Each row below holds a small network's activations on one input, seen along a few directions.
In each table, some parts of the input vary, and every possible input appears once, in random order.
Descriptions start from the smaller parts, as in this example, which fits no table here: ring(8) and (point or (values(2) and line(4)) or line(9)).
Shared parts are said once, and a part with two or three values counts as separate values.

Other details of the inputs shift rows strongly along three fixed directions, in all tables alike. That doesn't count.
To show where, the next rows are all for the same input, with only those details redrawn:
[ -1 -22  -9  33  15  11 -67  17  14   9 -11]
[  8 -10  -7  21  25  17 -39  -5   1  10  -9]
[ 34  27   2  -4  39  33  21 -49 -17  17   9]
[ 15   0  -2  11  30  22 -14 -19 -11   6  -3]
[ 16  37  -8  14   0  39 -49 -16  45  47  26]
[ 23  40   2  -3   9  40 -13 -22  18  27  28]
[ -1 -24   6  13  19   9 -32  22 -14 -24  -7]
[  8  63  39 -43 -33  49  20  34   7 -41  72]

Rows:
row 1: [-36 -33  -1  31  -1 -14 -75  22  -4   1 -25]
row 2: [ -4 -24 -10  23  11 -35 -27   2   5  27 -60]
row 3: [-36 -24  19  -5 -34  -6  38  51 -46 -70   5]
row 4: [  7  40   7 -13  -7  15  21   2  38  34  68]
row 5: [-24 -20   6  17  19 -15 -29 -14 -24   0 -33]
row 6: [  5 -18  -1  11   4 -28 -35  43  29   8 -35]
row 7: [ -2 -22 -13  25 -37 -26 -33   9  10  -9 -26]
row 8: [ 27 -24   5 -16  52 -14  51 -31 -25   0 -47]
row 9: [  1  33 -35  -8 -14 -13   2 -27  23  39   4]
row 10: [-20  63  30 -41 -38  17  84   6  -9 -28  59]
row 11: [ -6 -17  -1  20  10   8 -63  30  11  -5   0]
row 12: [-22  -4  10  -9 -83  -1 -23  50  38 -35  19]
row 13: [  9  59  19  -7 -14  34 -34  -1  58  32  47]
row 14: [-21 -17 -36   0  -6 -20 -20 -15  22  20 -23]
row 15: [ 42  31   1  -9  50  36  42 -67 -30  20   7]
row 16: [ -9 -20  11  -6 -50 -21  16  33 -15 -56  -6]
row 17: [ 11  -6  -5  10 -13  14  -2  17  13  13  34]
row 18: [-33 -17   7  27  -7  -8 -49   6   3   5 -27]
row 19: [  2 -30   6  -2  18 -33  33  -2 -36  -7 -56]
row 20: [-20   4  28 -23 -20  -1  47  76 -11 -77  38]
row 21: [-27 -24 -15  34  13 -17  15 -11 -22   4 -33]
row 22: [-13  -6 -10 -25 -23 -31   5  61  -2 -52  12]
row 23: [ 16  26   1  -6 -14  -1 -11  15  56  47   1]
row 24: [ 33   3 -22  10  -7  10 -13 -40  46  35  -1]
row 25: [  6  26   0 -13 -13   4   7 -24  36  50 -13]
row 26: [ -8  12  40 -37   0  12  15  47 -35 -67  35]
row 27: [ 26 -14 -14  18 -17  -9 -14  -1  25  10  -9]
row 28: [-16 -39 -13  36  32 -24 -13  18  10   5 -15]
row 29: [ 22   9 -34 -13  25 -19  46 -37  -9  22  -5]
row 30: [-29 -39 -37   9  -9 -32 -30   5  16  14 -32]
row 31: [-33 -18  -2  17 -12 -18  -3   8  -3  11   5]
row 32: [ 34  17 -14   6  28  22  56 -43 -15  28  16]
row 33: [-12 -25  13 -18 -43 -13  19  23 -14 -66  -8]
row 34: [ 16  55   7  -6   7  32 -35 -21  42  48  38]
row 35: [ 28  59  31 -33  23  32  43 -37  -8   5  40]
row 36: [-19  -5  13  14  -4   0 -81  43  39   3  12]
row 37: [-23 -19  -8 -29 -27 -23   9  56   9 -44  14]
row 38: [-11 -65 -10  26  33 -29  33 -27 -73  -6 -37]
row 39: [ 14  11 -27 -32  20  -7  45 -36   4   8   5]
row 40: [ -7 -19  16  -3  44 -11  36 -39 -80 -28 -34]
row 41: [-27 -11  -2  21 -10   1 -61  10   2   9  -9]
row 42: [  1  -4  13 -26   9 -11  45 -17 -18  -6 -33]
row 43: [ -1  48   7  -8 -18  35   2 -29   3  18  24]
row 44: [ 18   3  16 -21 -41 -11  24  46  -5 -67  20]
row 45: [-25   9  32 -27 -23  13  21  32 -47 -68  17]
row 46: [ 14 -30  -2  12  62   0  -2 -26 -50 -10 -27]
row 47: [ 42  -7 -11   1  10   3  36 -50   1  15 -11]
row 48: [ 16 -23  -8  16  20  -2   8 -10  -5  25  18]
row 49: [ -7  50  17 -11 -10  22   8 -38   5  26  18]
row 50: [-12  35 -31 -11 -42  -8 -13   0  48  41  21]
row 51: [ -1 -41  -7  20   8 -22 -45  28  43  31 -46]
row 52: [ 10 -36  -8  11  39  -8  78 -58 -90  -6 -30]
The inputs of row 27 and row 16 match in every part but one. If row 22 is changed in the same way as row 27 into row 16, which row does it become?
> row 9
Describe the family of inputs behind these rows.
> values(2) and (ring(6) or line(8) or (values(3) and line(4)))
A walk changes only the line(8) part. It starts at row 43 and steps to row 45. List the rest of the walk in order.
> row 41, row 1, row 40, row 5, row 49, row 18
Change only the values(3) part in row 12. List by row number the other rows that result.
> row 25, row 30

Rows:
row 53: [-20 -21   0  23   1   1 -34  23  -9 -11  -7]
row 54: [  9  35  18 -35  -1  24  25   4   3 -22  37]
row 55: [  6  22 -14   1 -20   4 -16 -17  29  31   5]
row 56: [-23 -11  25  -5 -10   4   2  36 -26 -50  13]
row 57: [ -4  10  15 -14 -26  15 -19  51  20 -36  21]
row 58: [ -4  11   0  -6 -10  -2  -4  -1  22  21  -4]
row 59: [ 26 -40  14   2  58 -12  48 -24 -66 -34 -33]
row 60: [ 37  30  -1  -6  39  16  27 -48 -12  33   8]
row 61: [ -3 -48 -18  13  18 -30  21   6 -30 -15 -31]
row 62: [-16   3 -15  31  -4   8 -63   1  29  37  -1]
row 63: [ 15  23  -4  -9  15  -3  32 -39  -3  26 -13]
row 64: [  2  14   1  10  11  18  -1 -15  -8  13  11]
row 65: [ -3   5   5 -14 -16  -7  41  11  -5 -29  20]
row 66: [ -6 -41  -6   7   7 -16   1  -9 -27 -15 -34]
row 67: [ -6  -2  -7  11   0   2 -57  27  29  15   5]
row 68: [-12 -45  -1  23  38 -16  -6  -5 -55 -22 -36]
row 69: [ -1   9  -3   0  -2  -8  -5 -11  20  23 -11]
row 70: [-16  -9 -13  11 -27 -14 -17  34  26  -6   8]
row 71: [ -4   4   1 -20 -20   0  37  12   0 -14  22]
row 72: [ -1 -48 -22  41  45 -19 -65  -8   6  30 -39]
row 73: [-13 -19  -6  -5 -19 -12  11  33  -2 -19   5]
row 74: [ -5 -39   1  -1  29 -30  29  -1 -47 -26 -50]
row 75: [ 18  14 -13  -1   2   6  10 -46   7  36  -5]
row 76: [  6  39   2 -29 -36   6  43  14  17  -8  43]
row 77: [  5  36  -3 -12 -12  12   4 -19  29  42   5]
row 78: [ -2   1 -24  23   6   7 -70   6  46  40  -4]
row 79: [ 12  38 -11  10  12  27  -2 -51  11  52  14]
row 80: [  7  29  10 -25 -23   4  38  -8 -11 -23  18]
row 81: [  2  -1   0  10  28   8   8 -38 -25  10  -7]
row 82: [  1  11 -11   5   1   1 -13 -25  28  48 -12]
row 83: [  4   2  29 -16 -13  14  11  36  -5 -47  21]
row 84: [ 21  29 -16   0   0   7  10 -56  16  45   3]
row 85: [  6  39   6 -15  -9   6  18 -23  22  23  10]
row 86: [-24  17  25 -12 -32  17 -13  39   7 -30  36]
row 87: [-20 -12  20   1  -9   5  -9  37 -15 -38  12]
row 88: [ -2   3   4 -23 -19  -6  40  18  -5 -22  23]
row 89: [  2 -14  18  -4  -8   4  -3  42  -9 -44   1]
row 90: [-11 -13  -1   7   2 -22 -11  11   0  -6 -29]
row 91: [-32  -8  16   4 -26   0 -41  45   7 -23  17]
row 92: [ 31  11   2 -10  40  19  40 -49 -21   5  -4]
row 93: [ -8  -9  -1  -4 -25  -8 -13  20   4 -12  -2]
row 94: [  4 -53  -9  34  43 -21 -44   1 -12  10 -37]
row 95: [  5  12   1 -17 -21   6  20  -7  -4  -3   5]
row 96: [  9  31   5 -18 -21   8  23 -23   5   0  18]
row 97: [ -2 -15  -6  34 -15   1 -80  38  49  25  -2]
row 98: [ 10 -28 -13   2  26 -23  45 -21 -32 -10 -20]
Describe the family of inputs behind these rows.
> values(2) and (line(5) or ring(6) or (values(3) and line(4)))
The inputs of row 56 and row 53 match in every part but the values(2) part. If row 66 is changed in the same way as row 56 into row 53, which row does it become?
> row 95
Change only the values(2) part in row 76. List by row number the other rows that result.
> row 98
Change only the values(3) part in row 96. List by row number the other rows that result.
> row 65, row 85
